A small network was trained on made-up records. Each row is its average activation on records with the value named, seen along a few directions.
Values that are neighbours, or in one group, have similar rows; names and order tell nothing.
Random noise pushes rows far along 7 fixed directions. That doesn't count. These rows show it; they differ only by the noise:
[  83  -82  100  170  -84   54   25   62   31   78    0 -208   65  -76
  -82  233 -176 -131  -19  -38  -34   19  -27]
[-115 -116 -175  -11  -84  102  129 -104   68 -227   72   32  206 -106
  115  273 -125 -242  133  162 -150  -32  164]
[ -48 -137 -331 -139   64  -78  146  -65  191 -447   70 -102  292  -52
   22  175  -39 -251  121  147 -196  133  111]
[   3 -165  223  374  -18  236   11   30  -73  -11   88   45 -178 -162
  105  -77 -214   94  -56   30   81   18   52]
[ 178   -3   13   16  189  101   64  -28  143 -134   34 -168  -16 -131
  -51   39  -84  -97  -20   25  -82  187  -91]
[  -9  118 -304 -246   59  -17  135 -171  -45  125   64  202  -86  164
 -122 -114  296   10   33  -41   49 -188   11]
[-155 -362 -215  343 -134 -266   30  149   10 -355  125 -307  229   20
   20  133 -158  -11   12   54  -66   33  127]
[ 152  422  610 -525  188  891 -167 -307  209  396 -156  202 -208 -230
  598  161 -238 -346    3  503  -57 -309 -234]
[ 277  -45 -134  290  207 -234   84   94   36  -42  100 -434 -106  -18
 -379  -31   47  122 -117 -252  -23  263 -189]


NEDUG, 13 values:
dop: [ 193   36  564  -92 -164  327 -137  148  168  255 -305 -152   84 -109
 -202  194 -301 -195   15 -142   82  119  -72]
ramun: [ -28 -138  230  439   60   92 -139   17  -22 -272  243 -270  -63 -236
  383   82 -293  111 -123  189 -152   -8  -85]
ledap: [ 132  244  152 -263  204  175   46  -83   83   15 -165  240  -16 -192
  -21  -13   -4  -83  104  -17  -80  343   23]
sazo: [ 135  -36  110  452   83 -219  -76  150 -225  163  -49   29 -389   -7
 -319 -452  102  456  -93 -383  190  196  -18]
lub: [-106   11 -138  412    0  110   80 -144  -36 -137  268  -99 -196 -137
  146  116  -57  147   37   58 -102  -71   48]
did: [-274 -102  -56 -178 -242  -21  -32    7   86 -205 -200 -180  359   10
  304  314 -171 -248  203  363 -194  -97   79]
sovam: [-216  -74 -113  428 -189  -69  -60  -76 -212  -71    8 -189  105 -100
  124  412 -102   16  228   48 -148 -125  134]
ged: [ 117  181  211   73 -130 -176  -51  107 -220  468  -52  -89   46  190
 -215  162   33  -26 -171 -292    9  -74  -79]
rab: [  70  127 -203 -174 -120  165  297 -170   58   14   33  149   45 -216
 -261  356   90 -141  257 -160  -84   69   75]
fir: [ -14  129  433 -104   70  384 -147 -104   35  115 -142  382  -27 -212
  393   -8 -264 -143  -48  162  -49   87  -32]
zomo: [  12  -31  -30   97  112 -331 -123  289  -16 -269  -48  -59   72   -3
 -117 -244   50   74  -52  -80   58  267  -22]
tef: [ 268  123  340 -188   61  -10 -112  154   88  235  -95  -67  -35   43
  -63  -12  -44  -19 -225  -24   96  152 -186]
kefuv: [  55   30 -285   76   75   54  233 -207   18  -20  215   91  -59 -217
 -119  208   64    2   29  -96 -155  120   52]
The values of NEDUG form a ring.
List every value one step from dop, in the order listed. -> did, rab
List every value one step from kefuv, in the order listed. -> ramun, lub
List every value one step from fir, in the order listed. -> ged, zomo
Fewest steps between tef and sazo? -> 5

LOPU, 13 values:
zevo: [-176   24 -432 -422  -14 -397  -19  -25   43 -109  104   56  274  290
    9    3  271    8  -24   61  -73 -159   55]
geriz: [  22  -50  201  129  -73 -158 -188  160 -146  395 -174   47 -306  206
 -218 -452  160  366  -81 -244  351 -132  -97]
lenag: [ -42  -99 -101 -226  107  -80  -47   -6  117 -227 -144 -126   72  111
  127 -184   34   17   81  188   54   29  -64]
popag: [-100 -208  140 -473 -153 -116 -163  306  266 -208 -114  -25  417  228
  142  -73  -74 -214 -130  179   96  -45   -4]
nifes: [ -17 -121   86 -144    7  302  155  -42   50  -91  -49  391  -79  -14
  -58 -328   24  -14   62  -47  190  125  114]
dero: [-162   92 -379  301 -403  -36  258 -165 -334  483  201  167  -92  154
 -251  332  173   45    1 -239   39 -430  174]
kabo: [  39  -16   18   29  -54 -231   10   79  -85   -7  -48    3  144   25
 -158  109   -5  -31   33 -136  -73   75   62]
seta: [ -39   21 -390  -43   34 -148  206 -151   20 -259  180  177  132  -10
  -81  168  159 -132   23  -35 -133  167  194]
tuta: [   6   -1   81   83  150   41  -22   32  -51 -163  -34  158  -87 -147
   17 -222   21   81   52   -9  -35  171   25]
kuva: [ 236  165 -285  447  209 -249   46  -49  -71  182  271 -717 -326  -15
 -261  160  175  283 -154 -176  -66  -28 -351]
votuf: [ 264  147  106 -151  279   96  -78  -31  274  -23 -114 -399  -70    8
  -52  -77  -44  -98  -37   17  -48  138 -283]
rori: [ 208   51  131   21  105 -175  -61  175  -18  113  -45 -140   16  -20
 -155  -38  -34   41 -164 -167  -12  165 -168]
meder: [-106   16 -123  185  -58 -105   -3  -42 -139  -11    8  -46   -8  -21
  -19  129   30   51  169  -34 -103  -52  113]
The values of LOPU form a ring.
List every value one step from popag, in the order listed. -> dero, seta
List every value one step from geriz, in the order listed. -> lenag, meder
List every value one step from rori, in the order listed. -> zevo, kabo

ZEDO, 15 values:
lol: [-347  -48 -177   32  142  165  -20 -173  -50 -348   83  386 -242   24
  191 -579  181  204  202   86   59  -61  251]
likev: [ 174  -20  505  555 -393  341   22  -15 -374  651  -88  -13  -32 -495
  -76  895 -392  -89    4  -67 -178  -94  -52]
romo: [-113  405 -260   48  509  156  -17 -340 -155 -210  148  281 -297 -131
  581 -250  179  164  123  351 -214  -11 -115]
peno: [  65  151 -256 -334  211   -6  254 -288  181 -322 -211  239  112 -231
 -139   24   98 -255  335   58 -316  307  113]
tapo: [  64 -249  -44  383  -58 -215 -184   89   17  -74  -15 -563  116  -83
 -173  269 -107   74   56  -94   11   15 -147]
reruv: [ 100  316 -246   71  160 -124   87 -161 -114   99  284   14 -214 -193
 -104  220  165   44  -72 -151 -145   25   11]
refav: [ 148  401  395 -299   39  183 -174  -70   21  386  -72    2   32  -26
  265  436 -217 -108 -134  165 -165  -80 -215]
pade: [ 274   17  168   79  247   68   79  113   52  156  195 -322 -277  -63
 -170 -231  160  204 -219 -131  141   73 -459]
bomo: [-388  -71 -384 -657 -194 -306 -104  136  164 -302 -116  425  274  769
  257 -573  439 -129  -57  240  288 -395  318]
rila: [  78 -289 -473  401  117 -220  323   29   45 -658   94 -315  176  -56
 -371 -121  -69  -74   79 -229  -95  386  170]
buva: [ 233  233  103 -135   12  288   12  -50  -92  576  103  237 -259 -110
 -253   84  166  160    5 -250  137 -143 -135]
sesa: [-174   62 -675 -211  114 -375   89 -179  106 -269  319 -327  158  303
  186   97  228  -24 -198  186 -220 -219 -103]
rik: [ 277  225 -803 -449  172 -643  387 -276  -69  183  -57 -157  120  208
 -782  233  644  -35  310 -440 -203  116  -77]
rinuf: [-260  313 -121 -775  -78 -402 -467  177  219  325 -237 -284  323  678
  204 -197  279 -142 -157  240   92 -544 -193]
tigu: [   3 -425  131  114  -53  106  152  123   93 -313   -3  130 -166   86
 -131 -439 -108  260  -72  -26  323  293  163]
Each value of ZEDO is a pair of two hidden parts, and every pair occurs once (5 first parts, 3 second parts).
Changing only the second part turns rila into lol. bomo has the same second part as rila; what does that change turn bomo into? -> rinuf
Changing only the second part turns pade into buva. sesa has the same second part as pade; what does that change turn sesa into? -> reruv
